These are the activations of a small network on made-up records, seen along a few directions, one row for each record.
Each row is followed by the record's values for the fields F, M, B, V, H.
Not every record has every field; a missing one is written missing.
The largest differences between rows may come from other fields.
In the rows, zero is written as 500.
Strong random noise was added to every row along 2 fixed directions; ignore it. To show where, here is one row again and again, with new noise each time:
[462 488 561 454 530 481 560 509 547 502 482 404 579 538 514 519]
[573 540 637 411 482 314 479 443 373 450 575 477 770 688 528 716]
[586 392 537 419 456 446 437 533 548 411 513 409 526 368 635 522]
[725 329 541 376 379 363 310 532 491 319 569 437 544 277 739 589]

[581 438 555 458 489 408 467 528 436 427 511 515 571 498 537 603] : F is f1, M is m2, B is missing, V is v3, H is h1
[560 594 525 516 502 421 429 467 353 482 559 559 560 624 435 616] : F is f2, M is missing, B is b1, V is v6, H is h1
[446 457 483 508 549 570 558 513 619 548 419 458 424 431 503 408] : F is f1, M is m2, B is missing, V is v3, H is h1
[564 526 341 514 362 585 346 393 359 462 592 669 373 335 566 460] : F is f2, M is missing, B is b1, V is v7, H is h2
[591 407 526 479 463 500 471 554 576 439 484 445 424 349 590 455] : F is f2, M is m1, B is b1, V is v3, H is h1
[470 489 561 490 582 493 566 567 548 559 426 501 495 541 413 472] : F is f1, M is m1, B is missing, V is v3, H is h2
[332 422 420 479 527 598 575 472 616 509 452 435 443 453 615 437] : F is f3, M is missing, B is missing, V is v1, H is h2
[494 540 579 452 525 382 507 441 408 509 521 510 674 674 507 637] : F is f1, M is m2, B is missing, V is v3, H is h2
[677 429 473 507 417 480 348 616 481 421 537 538 383 314 517 451] : F is f2, M is m2, B is b1, V is v3, H is h2
[389 690 485 593 574 575 589 483 441 616 480 533 478 692 270 501] : F is f2, M is missing, B is b1, V is v6, H is h1
[446 502 492 540 503 593 563 498 586 550 464 444 403 447 489 427] : F is f2, M is m2, B is b1, V is v3, H is h1
[405 367 482 516 623 682 629 680 807 558 311 348 242 248 483 230] : F is f1, M is m1, B is missing, V is v3, H is h1
[474 399 480 406 464 460 482 423 528 426 519 440 580 456 711 585] : F is f3, M is missing, B is missing, V is v1, H is h2
[542 634 447 528 412 474 416 378 272 483 620 695 532 596 406 525] : F is f2, M is missing, B is b1, V is v4, H is h2
[346 472 480 604 626 691 689 655 737 604 343 391 346 439 329 275] : F is f2, M is m1, B is b1, V is v3, H is h1
[649 404 511 503 422 456 398 574 513 404 515 465 447 324 584 519] : F is f2, M is m1, B is b1, V is v3, H is h1
[535 372 446 494 523 573 490 614 650 501 412 453 360 257 538 327] : F is f1, M is m2, B is missing, V is v3, H is h2
[416 453 461 438 451 496 479 362 493 448 533 464 547 496 690 571] : F is f3, M is missing, B is missing, V is v1, H is h2
[733 412 614 397 459 265 371 557 391 387 562 528 673 511 583 692] : F is f1, M is m1, B is missing, V is v3, H is h2
[441 381 474 438 485 523 496 421 595 426 491 416 492 358 725 518] : F is f3, M is missing, B is missing, V is v1, H is h1
[637 414 585 469 460 388 424 530 484 438 516 536 528 445 528 562] : F is f1, M is m1, B is missing, V is v3, H is h1
[410 550 509 521 509 531 572 453 525 525 513 469 548 587 512 537] : F is f2, M is missing, B is b1, V is v1, H is h1
[484 422 502 484 554 555 557 576 639 505 411 387 441 384 545 434] : F is f1, M is m2, B is missing, V is v3, H is h1
[451 521 518 501 489 485 510 415 502 486 524 469 556 547 574 556] : F is f2, M is missing, B is b1, V is v1, H is h1
[446 530 499 546 507 555 527 550 514 529 494 453 444 520 429 446] : F is f2, M is m2, B is b1, V is v3, H is h2
[491 501 445 576 522 638 509 597 612 554 451 479 319 351 438 352] : F is f2, M is m2, B is b1, V is v3, H is h1
[460 516 569 485 528 455 577 482 513 515 479 432 608 607 516 572] : F is f3, M is m2, B is b2, V is v3, H is h1
[473 468 505 479 517 536 528 539 542 476 482 447 473 451 531 453] : F is f1, M is m2, B is missing, V is v3, H is h2
[337 462 484 461 569 544 590 466 602 524 445 408 525 515 581 484] : F is f3, M is missing, B is missing, V is v1, H is h2
[481 622 450 547 522 503 499 476 387 546 528 612 523 667 362 534] : F is f2, M is missing, B is b1, V is v6, H is h2
[498 559 459 552 508 571 524 500 532 535 511 529 421 476 437 395] : F is f2, M is missing, B is b1, V is v2, H is h2
[800 453 559 466 398 292 274 613 346 374 589 572 603 442 501 626] : F is f2, M is m2, B is b1, V is v3, H is h2
[688 400 501 479 439 430 360 592 484 392 525 500 505 364 569 551] : F is f2, M is m2, B is b1, V is v3, H is h1
[614 501 559 485 444 379 408 497 396 445 541 531 577 538 529 608] : F is f2, M is m1, B is b1, V is v3, H is h1
[571 431 509 488 454 496 444 539 541 452 512 446 452 390 584 491] : F is f2, M is m2, B is b1, V is v3, H is h1
[387 547 500 521 560 534 587 515 557 560 465 442 550 589 441 477] : F is f2, M is missing, B is b1, V is v1, H is h2
[440 532 530 430 492 416 513 341 437 497 546 530 674 667 596 641] : F is f3, M is missing, B is missing, V is v1, H is h2
[705 476 477 483 401 427 288 485 371 381 600 579 429 361 585 587] : F is f2, M is missing, B is b1, V is v6, H is h1
[435 573 525 565 554 537 561 510 524 580 473 487 481 572 398 475] : F is f2, M is m2, B is b1, V is v3, H is h1
[494 453 496 496 521 531 544 549 549 512 451 502 447 444 477 405] : F is f1, M is m2, B is missing, V is v3, H is h2
[798 357 553 428 362 317 287 568 411 323 584 529 550 342 659 632] : F is f2, M is m1, B is b1, V is v3, H is h1
[230 584 548 532 618 574 700 454 558 623 425 384 551 716 361 464] : F is f1, M is m2, B is missing, V is v3, H is h2
[539 495 535 496 509 474 470 572 516 506 491 461 505 499 452 483] : F is f2, M is m2, B is b1, V is v3, H is h2
[193 597 354 606 587 783 720 388 604 678 414 551 325 556 365 284] : F is f2, M is missing, B is b2, V is v7, H is h1
[500 303 442 484 524 591 498 655 699 451 392 370 293 184 611 328] : F is f1, M is m1, B is missing, V is v3, H is h2
[397 601 608 420 551 330 564 348 355 511 553 505 842 852 525 766] : F is f3, M is missing, B is missing, V is v1, H is h2
[573 375 397 467 458 576 409 520 598 450 483 523 299 223 619 345] : F is f3, M is missing, B is missing, V is v2, H is h2

Here are new rows. What are their fields?
[457 579 584 548 560 473 612 530 489 573 477 488 597 692 346 549] : F is f2, M is m1, B is b1, V is v3, H is h1
[429 568 563 500 508 433 533 389 439 501 545 489 647 677 523 637] : F is f2, M is missing, B is b1, V is v1, H is h1
[495 445 535 385 409 392 473 335 434 386 595 461 686 552 747 671] : F is f3, M is missing, B is missing, V is v1, H is h2
[704 445 454 498 394 479 306 573 494 440 539 532 375 272 567 451] : F is f2, M is m2, B is b1, V is v3, H is h2
[618 455 517 545 494 502 467 622 565 479 480 487 440 389 454 442] : F is f2, M is m1, B is b1, V is v3, H is h1
[425 560 505 488 467 492 508 427 431 499 548 515 581 601 526 573] : F is f2, M is missing, B is b1, V is v1, H is h2
[397 540 575 425 553 408 582 412 461 508 512 447 742 726 525 661] : F is f3, M is missing, B is missing, V is v1, H is h2
[634 435 537 457 481 435 406 523 504 438 506 499 523 398 569 550] : F is f1, M is m2, B is missing, V is v3, H is h1
[254 485 410 513 574 681 649 471 679 584 401 392 395 449 532 360] : F is f3, M is missing, B is missing, V is v1, H is h2
[552 624 478 516 475 483 426 468 337 490 561 566 515 555 418 569] : F is f2, M is missing, B is b1, V is v6, H is h2
[448 590 579 503 515 446 605 414 385 548 518 568 645 736 426 597] : F is f1, M is m2, B is missing, V is v3, H is h1
[577 624 483 530 470 474 413 497 346 501 578 606 511 599 392 550] : F is f2, M is missing, B is b1, V is v6, H is h2
[463 533 479 584 547 607 535 580 607 583 449 460 361 439 393 377] : F is f2, M is m2, B is b1, V is v3, H is h1
[317 489 486 453 534 581 603 420 598 526 459 414 506 517 587 457] : F is f3, M is missing, B is missing, V is v1, H is h2
[683 403 571 431 466 361 386 555 477 423 524 533 538 426 573 559] : F is f1, M is m1, B is missing, V is v3, H is h2
[512 528 527 523 554 517 517 629 559 560 450 447 485 501 368 438] : F is f2, M is m2, B is b1, V is v3, H is h2
[496 514 493 543 551 527 516 622 549 555 451 465 470 499 385 434] : F is f2, M is m2, B is b1, V is v3, H is h2
[654 567 520 504 445 371 363 509 319 484 589 624 597 609 468 652] : F is f2, M is m2, B is b1, V is v3, H is h2
[491 389 501 530 545 602 526 672 691 500 393 397 302 263 489 327] : F is f2, M is m1, B is b1, V is v3, H is h1
[429 426 479 485 558 571 583 573 644 544 406 403 440 421 515 408] : F is f1, M is m2, B is missing, V is v3, H is h2
[495 508 389 555 495 643 487 552 577 537 488 540 281 357 462 302] : F is f2, M is missing, B is b1, V is v2, H is h2
[785 447 543 460 373 323 253 520 323 341 631 599 554 427 599 666] : F is f2, M is m2, B is b1, V is v3, H is h1
[609 515 472 522 468 463 398 511 426 447 547 535 471 473 486 548] : F is f2, M is missing, B is b1, V is v6, H is h1
